Each row below is a small network's average activation on inputs in which a field has the value named, seen along a few directions.
Related values have similar rows: they may be neighbours, one step apart, or belong to one group.
(in the rows, 500 means zero)
Random noise pushes rows far along 2 fixed directions. That doesn't count. These rows show it; they differ only by the noise:
[473 581 534 495 597 589 429 592 477 514 611 637 491 364 438 618 492 455]
[472 531 469 494 544 477 501 532 556 506 586 511 447 458 552 462 477 461]
[496 546 514 497 525 500 479 490 502 506 500 555 491 455 465 533 515 509]
[498 534 500 498 508 471 497 470 519 504 486 524 483 480 489 496 515 515]


Field P:
p3: [544 318 466 578 647 467 558 636 548 539 553 476 340 456 604 398 408 438]
p1: [496 468 470 470 501 516 487 480 518 516 461 468 540 485 548 467 499 525]
p2: [386 610 531 432 410 670 468 587 441 500 678 592 586 521 436 549 426 473]
p4: [508 566 551 493 404 520 489 401 452 456 438 494 551 520 402 579 570 509]
p6: [401 497 348 419 279 245 702 397 682 388 513 198 486 808 718 128 480 499]
p8: [572 489 555 527 568 580 486 508 416 575 460 566 529 426 359 663 537 519]
p9: [525 472 446 521 640 563 422 641 478 566 605 545 515 452 556 565 482 442]
p10: [600 342 475 602 509 354 494 448 523 483 294 403 407 542 568 390 511 527]
p7: [423 598 525 474 526 538 496 576 505 461 663 561 505 441 510 554 473 437]
p5: [569 442 571 496 389 512 500 324 439 489 288 446 577 567 447 544 562 617]
P is arranged as a 2 by 5 grid.
Question: Name the neighbours of p10, in listed order.
Answer: p3, p9
Question: Name the neighbours of p7, in listed order.
Answer: p1, p4, p6
A value of P combines one of 2 hidden first parts with one of 5 second parts; all combinations occur once.
Question: p1 and p7 share the first part; p1 and p5 share the second. Which value has the first part of p5 and the second part of p7?
Answer: p4
Question: p8 and p2 share the first part; p8 and p9 share the second. Which value has the first part of p9 and the second part of p2?
Answer: p6

Field W:
w8: [392 515 489 436 466 614 424 643 540 437 720 448 529 502 635 465 412 412]
w10: [571 558 601 598 773 721 454 832 369 508 688 657 418 228 206 782 456 302]
w2: [627 283 686 542 620 673 406 513 350 623 333 626 543 319 382 762 503 632]
w3: [509 437 456 596 656 369 676 623 504 442 512 493 335 645 562 318 496 472]
w5: [467 503 431 499 379 199 561 287 639 413 309 392 429 586 639 271 576 565]
w7: [483 524 465 469 436 485 595 431 525 456 601 350 518 637 610 453 552 446]
w1: [484 699 575 373 297 567 500 284 382 476 226 661 762 571 137 617 638 703]
w4: [457 439 458 500 532 588 478 580 559 495 677 419 389 467 682 371 412 387]
w9: [302 691 425 446 420 447 461 632 614 486 903 571 523 506 664 522 355 379]
w6: [682 409 460 539 525 479 362 314 461 674 170 523 569 401 413 594 578 637]
A value of W combines one of 2 hidden first parts with one of 5 second parts; all combinations occur once.
Question: w8 and w6 share the first part; w8 and w7 share the second. Which value has the first part of w7 and the second part of w6?
Answer: w2
Question: w10 and w9 share the first part; w10 and w3 share the second. Which value has the first part of w3 and the second part of w9?
Answer: w1
